Each row below is a small network's average activation on inputs in which a field has the value named, seen along a few directions.
Values that are neighbours, or in one group, have similar rows; names and order tell nothing.
Strong random noise was added to every row along 3 fixed directions; ignore it. To show where, here is one row again and again, with new noise each time:
[ 211  538  335 -172  816   57    3  215  347   87 -353 -285  354]
[-139  193   54  221 -183  109    4   62 -118  451  185 -439  201]
[ 256 -258 -365    4 -694 -698  -86  108 -240  160  172 -109 -187]
[ 144    9  -95   57   -4 -139   83  458  140   20 -352  -39   79]
[ 139  263   45  -89 -295 -495 -256 -481 -347  568  699 -631   68]


Values of L:
l14: [ 133  349  380  -75  844  169  -36 -113  319 -490 -382  280  157]
l5: [-260 -788 -340   10 -941  -95  -32   78 -310 -445 -124  314 -252]
l9: [ 187  -52  258  293  -17 -419 -199 -843 -339  511  693 -415  105]
l7: [-348  -57  -77  306 -169  200  305  -42 -120 -122  -75  297 -179]
l13: [-128  -22  270 -292  873  160 -141  375  434 -700 -610  207   -2]
l16: [-344  -22   42  365 -116  302   91   43   38 -103 -206  450 -183]
l2: [-137 -254 -122   63 -594  494    6  184 -308  217  287   74  -64]
l4: [ 290 -293 -194  -37 -214 -363   48  285 -120  145 -141   94  -64]
l1: [ -74 -225 -253  -93 -211  470  283  652  329 -367 -605  400 -161]
l3: [-158 -122  -11  264 -217  -55   46  -39  -77 -203  -69  409  -99]
l10: [ -90  -52   32  445    6  132  306   23  262   17 -206  251  243]
l11: [ 441  292   79 -455  537 -550 -215 -502  172  169  435 -164   25]
l15: [ 324 -140 -266 -404 -105  -95 -191  138  -39 -278    4  124 -232]
l12: [-452 -130  -14   16    5  498  104  175   34 -293 -203   69  -91]
l6: [-141  -22 -147  -89   72  500  213  329   41 -134  -91  -59  -53]
l8: [ 579  171 -155 -514   77 -972 -317 -724  -87  280  578 -249 -112]
L is arranged as 5 separate groups.
Q: List the group mates of l12, in the order listed.
A: l5, l13
Q: List the group mates of l11, in the order listed.
A: l4, l8
Q: List the group mates of l15, in the order listed.
A: l2, l1, l6
Q: List the group mates of l9, in the order listed.
A: l10

Values of F:
f7: [ 328 -292  -82  -44  341 -821 -413  217   95 -469 -266  195 -343]
f13: [-652 -448 -482   99 -524  792  250  547   97 -282 -368  296 -228]
f12: [  19 -664 -312  618  -19 -418   24  493  220 -527 -424  423  -84]
f9: [-157   52   87  -66 -248  292  -62   32 -157   41   -2 -336   89]
f5: [ -61  153  425  174  -28  628  147 -229 -121  174  -10  221  330]
f1: [-169  273  -96  685 -349  316  229  -29    5  875  309 -506  290]
f8: [  82   51  -30 -145 -290  322  106  -14 -649  -78   18 -133  -89]
f6: [ 633  129 -106 -427  206 -658  -24  159  273  350  167   21  123]
f4: [-701  110  -14  343  182  484  303    3  361 -137 -437  318   42]
f11: [-426  599  182 -150   57   94 -117 -692  -24  149  567 -355 -107]
f2: [ 167 -227 -272 -448 -224 -190    8  544  -41  131 -189  -23  -88]
f10: [ 606 -285   26  -52 -541 -953  206 -476 -356 -220  211  495 -272]
f3: [ 243 -370  -77 -216   16 -276 -532 -152  -66 -134  435 -186 -150]
F is arranged as a star with 4 arms.
Q: Name the neighbours of f4, in listed order.
A: f11
Q: Name the neighbours of f6, in listed order.
A: f1, f2
Q: Name the neighbours of f10, in listed order.
A: f5
Q: Name the neighbours of f3, in listed order.
A: f7, f9
